Each row below holds a small network's activations on one record, seen along a few directions.
Each row is followed by the record's values for the fields VORU, VIMEB, KOGUS, SESI, NUL.
Other fields move the rows too, some of them a lot.
In the rows, zero is written as 500.
Random noise pushes rows far along 8 fixed directions. That doesn't count. These rows show it; they differ only by the noise:
[473 360 515 527 577 623 602 400 578 441 336 601 595 419 496 515 600 477
 314 421 475 473 579 739 570 474 506 452 450]
[518 351 338 546 520 857 369 791 632 539 590 383 594 510 508 576 751 657
 220 522 410 525 708 626 657 570 474 330 681]
[619 323 419 647 552 416 445 660 535 329 452 632 311 553 458 533 536 656
 707 475 588 678 456 649 387 459 395 453 576]
[466 635 190 471 548 631 475 494 464 567 655 535 581 501 500 383 481 387
 217 643 470 510 411 319 544 227 529 541 650]
[527 375 412 627 542 443 538 488 521 359 365 687 437 504 425 531 551 475
 536 429 556 632 448 685 467 358 438 475 537]
[426 583 417 528 291 588 446 655 331 581 625 398 525 600 443 443 438 617
 528 513 557 541 426 287 550 306 354 645 585]
[664 535 498 515 747 298 626 415 523 364 471 727 334 387 394 279 228 491
 580 657 619 538 383 539 256 465 602 580 378]
[668 398 381 488 481 596 499 698 646 391 465 479 567 513 598 439 477 594
 463 579 505 578 539 391 492 406 542 496 495]
[545 419 271 493 832 575 444 372 546 454 619 697 351 456 639 433 585 570
 364 621 470 474 424 632 383 448 499 428 649]
[643 385 196 450 760 472 487 444 657 357 528 613 446 476 766 420 532 492
 435 608 462 539 403 456 416 363 540 388 562]

[620 526 498 536 512 235 447 634 550 397 505 492 391 544 457 526 387 444
 732 520 557 629 471 443 409 567 550 464 458]
VORU=baz VIMEB=zigak KOGUS=siv SESI=konol NUL=bip
[427 489 572 578 585 505 585 447 571 507 415 511 502 370 322 547 598 374
 368 441 481 476 591 774 540 664 534 348 469]
VORU=baz VIMEB=kes KOGUS=fava SESI=konol NUL=daguv
[623 470 514 540 287 376 544 688 567 389 344 455 573 569 470 540 433 448
 674 442 542 656 516 382 534 406 512 512 416]
VORU=baz VIMEB=zigak KOGUS=fava SESI=zed NUL=bip
[547 319 604 511 427 548 518 527 626 434 349 429 512 512 667 623 655 609
 638 368 456 506 590 583 571 623 452 365 418]
VORU=baz VIMEB=zigak KOGUS=vav SESI=konol NUL=bip
[511 571 615 604 322 487 393 697 392 525 545 548 420 616 270 569 445 588
 651 502 585 615 533 501 453 517 477 636 567]
VORU=baz VIMEB=zigak KOGUS=siv SESI=zed NUL=bip
[464 390 548 423 498 670 488 303 540 490 488 523 516 488 799 538 623 627
 506 493 451 369 447 485 442 491 456 549 517]
VORU=busi VIMEB=kes KOGUS=nif SESI=konol NUL=bip
[204 475 490 331 620 609 448 109 390 588 540 478 672 533 785 570 697 466
 212 372 424 267 455 595 596 438 391 623 583]
VORU=baz VIMEB=zigak KOGUS=vav SESI=ruv NUL=bip
[374 467 579 472 516 448 528 485 462 557 505 321 566 483 504 515 518 518
 464 384 495 409 538 618 581 649 410 458 433]
VORU=baz VIMEB=zigak KOGUS=siv SESI=led NUL=bip
[492 534 552 589 576 707 516 369 332 572 516 898 397 470 270 420 445 576
 395 581 523 510 520 709 425 354 510 686 599]
VORU=baz VIMEB=zigak KOGUS=lepok SESI=led NUL=bip
[498 431 623 456 479 700 587 416 576 543 390 495 605 422 578 523 603 531
 365 461 427 399 628 600 583 578 556 454 421]
VORU=baz VIMEB=zigak KOGUS=fava SESI=konol NUL=bip
[283 533 554 416 427 764 552 303 486 643 449 427 766 440 559 563 678 386
 134 415 395 301 601 589 709 470 519 546 503]
VORU=busi VIMEB=zigak KOGUS=vav SESI=konol NUL=bip
[668 506 484 444 360 280 584 479 517 341 372 572 533 579 662 391 258 461
 730 528 592 602 313 198 356 240 535 730 371]
VORU=baz VIMEB=zigak KOGUS=siv SESI=led NUL=bip
[619 514 575 476 707 384 629 356 607 438 416 642 432 364 464 421 401 404
 492 572 494 480 511 618 382 625 647 419 364]
VORU=baz VIMEB=zigak KOGUS=fava SESI=zed NUL=daguv
[543 552 657 510 324 247 674 345 452 347 235 667 545 530 455 453 287 395
 708 438 631 583 347 390 382 281 514 762 297]
VORU=baz VIMEB=zigak KOGUS=vav SESI=zed NUL=bip
[408 458 478 438 616 486 537 465 438 531 539 405 563 441 522 417 460 529
 406 469 511 384 526 583 576 515 442 505 441]
VORU=busi VIMEB=kes KOGUS=mez SESI=led NUL=daguv
[657 476 261 476 802 272 579 507 756 322 447 527 506 384 534 390 414 264
 378 612 505 572 450 513 412 515 690 322 440]
VORU=busi VIMEB=kes KOGUS=siv SESI=led NUL=daguv
[461 546 597 514 398 527 483 408 423 508 440 629 528 558 438 568 518 460
 492 472 528 512 482 537 475 405 515 675 540]
VORU=baz VIMEB=zigak KOGUS=fava SESI=ruv NUL=bip
[586 259 260 564 633 456 382 716 683 399 488 408 469 534 641 653 723 494
 552 405 388 627 632 635 656 603 444 105 597]
VORU=baz VIMEB=kes KOGUS=lepok SESI=zed NUL=daguv
[652 477 644 351 644 592 595 365 652 453 455 568 524 393 690 389 399 571
 428 653 476 352 546 466 357 618 682 591 355]
VORU=baz VIMEB=kes KOGUS=fava SESI=konol NUL=daguv
[466 479 510 532 594 460 612 287 505 438 341 714 566 428 392 498 500 293
 353 442 497 531 497 659 522 392 571 484 453]
VORU=baz VIMEB=kes KOGUS=nif SESI=ruv NUL=bip
[506 380 494 555 620 528 428 543 510 468 499 565 416 508 489 574 617 605
 513 459 493 512 580 730 507 598 444 419 569]
VORU=baz VIMEB=zigak KOGUS=vav SESI=zed NUL=bip
[488 378 529 395 633 509 552 491 582 501 514 300 556 414 698 432 512 618
 456 467 454 350 558 529 539 679 464 393 376]
VORU=busi VIMEB=kes KOGUS=fava SESI=led NUL=daguv
[558 585 565 582 326 589 472 570 362 524 535 636 375 581 364 461 410 636
 647 591 604 570 417 386 382 342 457 724 585]
VORU=baz VIMEB=kes KOGUS=fava SESI=konol NUL=daguv
[298 620 472 487 624 463 642 214 421 579 493 526 534 375 406 438 508 300
 290 462 485 381 424 622 546 474 483 460 461]
VORU=baz VIMEB=kes KOGUS=mez SESI=zed NUL=daguv
[343 527 547 416 534 426 494 324 288 610 572 469 502 522 586 460 439 526
 559 394 498 389 456 493 574 469 362 552 434]
VORU=baz VIMEB=zigak KOGUS=fava SESI=led NUL=bip
[436 589 489 681 170 512 410 823 306 628 556 410 472 635 164 607 517 503
 646 400 528 691 569 453 677 416 356 469 617]
VORU=baz VIMEB=zigak KOGUS=lepok SESI=zed NUL=bip
[420 584 408 575 306 607 448 534 395 565 518 572 565 576 373 569 555 408
 440 471 496 574 465 429 584 280 452 573 632]
VORU=busi VIMEB=zigak KOGUS=nif SESI=zed NUL=daguv
[431 488 460 497 556 361 539 344 477 476 472 505 434 479 593 517 551 425
 591 417 501 486 409 539 500 479 441 409 469]
VORU=baz VIMEB=zigak KOGUS=mez SESI=konol NUL=bip
[548 353 729 387 593 528 482 304 438 419 396 691 510 554 685 503 445 681
 559 477 544 383 525 641 383 496 511 798 436]
VORU=baz VIMEB=zigak KOGUS=siv SESI=ruv NUL=bip
[501 522 524 510 643 596 569 457 556 526 479 565 523 374 376 441 523 453
 290 560 488 423 586 654 495 577 598 450 484]
VORU=baz VIMEB=kes KOGUS=vav SESI=zed NUL=daguv
[588 328 480 534 445 398 541 599 491 391 410 481 437 543 620 476 441 650
 784 418 526 578 470 460 507 429 367 457 427]
VORU=baz VIMEB=kes KOGUS=lepok SESI=led NUL=daguv
[374 486 540 549 661 438 577 411 486 536 473 475 477 396 347 493 523 415
 390 418 507 440 540 767 552 664 476 367 453]
VORU=baz VIMEB=kes KOGUS=siv SESI=led NUL=daguv
[320 560 481 495 336 618 509 336 346 652 530 446 577 530 553 568 601 419
 482 385 434 439 458 420 666 371 379 458 547]
VORU=baz VIMEB=kes KOGUS=nif SESI=konol NUL=bip

Here are new rows. What are their fields?
[552 349 487 379 373 502 508 528 519 434 458 310 532 597 909 490 499 719
 754 427 490 448 443 255 548 432 356 503 404]
VORU=baz VIMEB=kes KOGUS=mez SESI=zed NUL=daguv
[527 485 406 547 650 418 539 540 444 536 555 522 406 437 400 407 424 490
 543 504 471 541 527 592 546 535 459 343 486]
VORU=baz VIMEB=zigak KOGUS=lepok SESI=led NUL=bip
[424 452 478 475 502 191 485 376 415 450 469 439 418 584 676 572 497 463
 783 335 520 518 369 457 509 481 366 437 434]
VORU=baz VIMEB=zigak KOGUS=siv SESI=zed NUL=bip
[483 597 380 419 605 374 571 361 491 539 516 515 568 443 550 420 403 279
 427 527 442 452 459 410 575 413 583 440 426]
VORU=busi VIMEB=zigak KOGUS=lepok SESI=zed NUL=bip
[518 337 401 475 633 517 452 296 585 393 419 649 461 541 770 614 709 494
 488 453 451 480 442 614 456 414 477 461 597]
VORU=baz VIMEB=kes KOGUS=vav SESI=ruv NUL=daguv
[492 566 553 512 373 438 467 442 429 501 518 545 413 586 552 540 468 533
 681 492 531 541 392 368 422 442 464 605 508]
VORU=baz VIMEB=zigak KOGUS=siv SESI=konol NUL=bip
[537 433 483 551 689 444 484 524 508 458 512 594 417 464 407 469 464 533
 491 518 522 517 536 722 446 588 506 467 522]
VORU=baz VIMEB=zigak KOGUS=siv SESI=led NUL=bip
[583 581 439 506 558 464 385 656 451 487 594 601 495 573 310 456 387 470
 403 625 565 591 537 495 437 438 608 657 620]
VORU=baz VIMEB=zigak KOGUS=siv SESI=ruv NUL=bip
[751 416 495 551 541 605 431 607 646 366 462 740 361 542 530 523 504 622
 581 652 535 609 521 525 312 476 627 574 581]
VORU=baz VIMEB=kes KOGUS=siv SESI=konol NUL=daguv
[486 454 540 565 596 619 383 555 491 547 580 592 393 516 399 596 641 614
 446 510 478 502 607 740 478 657 486 448 628]
VORU=baz VIMEB=zigak KOGUS=fava SESI=zed NUL=bip
[413 589 512 431 405 689 411 362 367 634 632 548 491 587 646 530 561 594
 446 550 464 404 436 377 480 398 466 687 630]
VORU=baz VIMEB=zigak KOGUS=siv SESI=konol NUL=bip
[581 526 636 470 657 468 613 345 436 533 497 642 353 409 471 364 332 569
 605 579 516 411 489 553 403 579 545 509 374]
VORU=baz VIMEB=kes KOGUS=lepok SESI=zed NUL=daguv
[501 478 436 619 718 614 254 627 373 547 750 725 244 570 291 522 558 724
 464 624 558 531 525 796 340 578 447 604 801]
VORU=busi VIMEB=zigak KOGUS=siv SESI=led NUL=bip
[324 606 518 543 435 733 380 442 301 705 731 507 363 548 458 540 631 665
 463 527 477 412 456 493 491 523 355 556 703]
VORU=baz VIMEB=kes KOGUS=fava SESI=konol NUL=daguv
[313 606 558 487 383 400 559 438 392 610 492 317 592 488 427 527 510 379
 494 362 490 441 495 469 648 532 411 446 416]
VORU=baz VIMEB=zigak KOGUS=vav SESI=zed NUL=bip
[487 452 440 432 760 320 522 437 554 471 496 438 528 441 528 479 495 372
 403 443 473 463 561 654 574 636 534 334 434]
VORU=baz VIMEB=zigak KOGUS=siv SESI=ruv NUL=bip
